Here are a small network's activations along a few directions, averaged over the inputs that share one value of a field.
Related values have similar rows: they may be neighbours, one step apart, or belong to one group.
In the rows, zero is written as 500.
Strong random noise was added to every row along 2 fixed directions; ignore it. To show where, here is one row again and again, with new noise each time:
[531 637 614 475 480 471 578 381 383 454 488 560 472 581 500 455]
[354 491 662 220 278 622 802 587 153 583 397 616 364 470 459 744]
[543 531 570 545 564 484 507 409 479 369 541 511 532 599 480 423]
[425 125 493 513 613 646 509 658 537 254 604 430 600 554 390 585]


Field J:
j2: [360 392 503 403 459 717 486 657 457 426 381 651 462 552 389 533]
j9: [484 716 592 591 381 372 511 310 447 443 585 375 315 500 569 476]
j3: [426 382 476 414 347 368 594 649 411 764 546 461 454 309 643 724]
j7: [425 490 495 507 549 574 404 542 400 367 528 432 455 559 481 492]
j1: [578 599 429 391 388 424 666 569 455 780 454 575 557 403 531 607]
j6: [610 233 262 672 603 605 316 598 815 544 413 460 531 383 444 327]
j8: [535 603 460 543 554 513 375 459 634 538 291 576 519 505 519 318]
j4: [382 209 483 456 555 488 488 646 591 451 646 345 593 444 533 703]
j5: [469 552 482 332 436 582 629 555 405 653 524 541 518 427 427 705]
The values of J form a 3 by 3 grid.
Name the neighbours of j1, in listed order.
Answer: j3, j6, j5
Name the neighbours of j2, in listed order.
Answer: j7, j8
A value of J combines one of 3 hidden first parts with one of 3 second parts; all combinations occur once.
Changing only the second part turns j6 into j1. j8 has the same second part as j6; what does that change turn j8 into?
Answer: j5

Field C:
c10: [560 405 407 366 497 631 572 726 450 766 363 649 617 404 365 582]
c3: [439 239 517 543 660 510 432 524 594 256 690 320 609 571 481 608]
c7: [452 801 677 467 408 521 545 333 336 439 366 668 354 626 453 404]
c1: [485 473 542 477 451 656 556 482 360 319 382 676 427 552 389 363]
c6: [486 459 433 306 232 511 716 663 385 772 392 563 432 283 593 684]
c9: [679 644 298 654 626 395 391 431 735 637 501 599 623 481 507 337]
c14: [476 512 576 464 498 393 561 460 367 495 628 395 492 568 597 588]
c5: [383 873 717 257 184 366 661 471 177 821 378 461 239 380 659 680]
c8: [396 644 628 395 417 632 540 484 375 386 230 668 371 583 471 349]
c13: [680 894 610 694 674 275 360  63 607 327 578 418 533 711 583 236]
c2: [532 317 326 500 641 622 388 678 710 600 411 470 689 416 398 483]
c15: [663 847 604 762 648 419 324 133 569 285 553 552 489 719 517 155]
c16: [410 486 522 392 400 482 606 542 345 525 610 375 439 418 618 668]
c4: [600 653 393 502 418 421 552 467 516 758 455 614 439 387 498 495]
c17: [443 625 606 388 287 368 589 481 348 765 451 441 370 373 613 607]
c11: [502 677 551 410 245 313 692 479 335 863 418 635 349 356 631 650]
c12: [476 344 496 585 641 598 415 441 635 195 668 429 555 656 417 477]
The values of C form a line.
A walk along C starts at c10 and steps to its neighbour c2. Put c3, c14, c16, c4, c12 in the order it reaches them.
Answer: c4, c16, c14, c3, c12
Name the neighbours of c17, in listed order.
Answer: c5, c11
Name the neighbours of c7, in listed order.
Answer: c1, c15
